arr =
[[-19  11  27   2]
 [-24  33  23   4]
 [ 10  13 -23   6]
 [ 25  14   6   2]
 [-17  37  28  10]
 [ 23   1 -25  22]
 [ -5  21 -38   6]
 [ 15 -23  -8  38]
 [-10  34  10 -26]
 [-11  -4  43   3]
 [ -5   1 -33 -22]
 [ -5 -14 -30  34]
 [ -4   8 -44  -5]]
arr[-13,0] = -19
arr[-11,3] = 6
arr[-7,-1] = 6
arr[-9,-2] = 28
arr[:, -4] = [-19, -24, 10, 25, -17, 23, -5, 15, -10, -11, -5, -5, -4]
arr[:, -2] = [27, 23, -23, 6, 28, -25, -38, -8, 10, 43, -33, -30, -44]
arr[9,-4] = -11
arr[-11] = [10, 13, -23, 6]
arr[-3] = [-5, 1, -33, -22]
arr[6,-4] = -5
arr[-8,1] = 1
arr[3,-4] = 25
arr[-5,-4] = -10
arr[-4,2] = 43
arr[8,-2] = 10
arr[-2,3] = 34
arr[10,0] = -5
arr[-7,-3] = 21
arr[7,3] = 38
arr[2,-2] = -23
arr[-8] = [23, 1, -25, 22]
arr[9,-1] = 3

X =
array([[ 10, -26,  27, -10, -33, -12,  13,   3,  47,  -9,   5,   4,  38,
         37,   1],
       [ 32,  55,  14, -17,  26, -17,  28, -20, -55,  33,  -6,  -1, -75,
        -48,  -4],
       [  5,  28,   9, -18,   8,  10,   2,   5,  47, -33, -37, -10,  54,
         49,  13],
       [-17,  -8,  -7,  52, -12,  -9, -14, -19,  16, -32,  -9,  34,   7,
         -9, -20],
       [ -8, -27,   8, -17, -22,  27,  -5,  23,   8,   1, -13, -26,  25,
         18,  15],
       [ -3,   8,  -5,  31,  -1,   4,  -2,  14,  52, -12,   1,  20,  48,
         34,   3]])
X[0,0] -> 10
X[1,8] -> -55
X[2] -> [5, 28, 9, -18, 8, 10, 2, 5, 47, -33, -37, -10, 54, 49, 13]
X[4,1] -> -27
X[:, 7] -> [3, -20, 5, -19, 23, 14]
X[:, 11] -> [4, -1, -10, 34, -26, 20]
X[0,6] -> 13
X[:, 5] -> [-12, -17, 10, -9, 27, 4]
X[3,8] -> 16
X[5,8] -> 52
X[2,13] -> 49
X[5,4] -> -1
X[1,3] -> -17
X[:, 13] -> [37, -48, 49, -9, 18, 34]
X[5,7] -> 14
X[0,10] -> 5
X[0,9] -> -9
X[0,1] -> -26
X[3,13] -> -9
X[5] -> [-3, 8, -5, 31, -1, 4, -2, 14, 52, -12, 1, 20, 48, 34, 3]
X[5,1] -> 8
X[5,12] -> 48
X[:, 3] -> [-10, -17, -18, 52, -17, 31]
X[0] -> [10, -26, 27, -10, -33, -12, 13, 3, 47, -9, 5, 4, 38, 37, 1]
X[1,2] -> 14
X[1,10] -> -6
X[2,10] -> -37
X[:, 10] -> [5, -6, -37, -9, -13, 1]
X[:, 4] -> [-33, 26, 8, -12, -22, -1]
X[4,14] -> 15
X[:, 1] -> [-26, 55, 28, -8, -27, 8]
X[3,2] -> -7
X[0,13] -> 37
X[2,14] -> 13
X[3,7] -> -19
X[1,4] -> 26
X[4,11] -> -26

x =
[25 32 -42 105 1 4 -15 53 -35 -60 10 -22 26]
[40 8 -43 94 -23 -7 36 48 6 -47 -15 -4 75]
[26 -24 -30 -26 -54 0 54 29 11 -47 -13 23 89]
[-27 16 -45 -66 -30 31 33 -61 23 -38 26 -37 23]
[-25 -43 9 -97 21 -19 10 -47 42 61 -13 23 -12]
[29 -22 -31 -12 -52 -2 54 33 13 -46 -14 21 90]
[28 -16 28 -30 6 -24 -46 86 -38 9 -11 52 -44]
[-28 -45 13 -103 22 -18 3 -46 34 60 -10 25 -15]
[-16 -23 -12 -47 19 -18 35 -56 72 59 -20 -1 -3]
[14 16 -15 18 2 4 -52 67 -67 -53 20 6 -13]
[-16 -5 -36 -99 -51 28 37 -32 7 -52 20 -8 49]
[26 -23 -31 -22 -54 0 54 30 11 -47 -13 23 90]
[-19 -34 -1 -72 19 -19 25 -50 60 62 -19 12 -6]
Indices start at 0.
(0, 0)	25
(8, 0)	-16
(1, 6)	36
(9, 3)	18
(2, 0)	26
(6, 8)	-38
(12, 0)	-19
(10, 8)	7
(0, 1)	32
(10, 1)	-5
(3, 0)	-27
(0, 8)	-35
(0, 4)	1
(9, 2)	-15
(2, 6)	54
(4, 8)	42
(5, 12)	90
(6, 9)	9
(9, 6)	-52
(2, 4)	-54
(9, 5)	4
(12, 12)	-6
(3, 11)	-37
(4, 12)	-12
(11, 12)	90
(4, 0)	-25
(1, 1)	8
(10, 4)	-51
(3, 10)	26
(11, 9)	-47
(11, 10)	-13
(3, 6)	33
(11, 8)	11
(8, 11)	-1
(8, 6)	35
(5, 5)	-2
(6, 0)	28
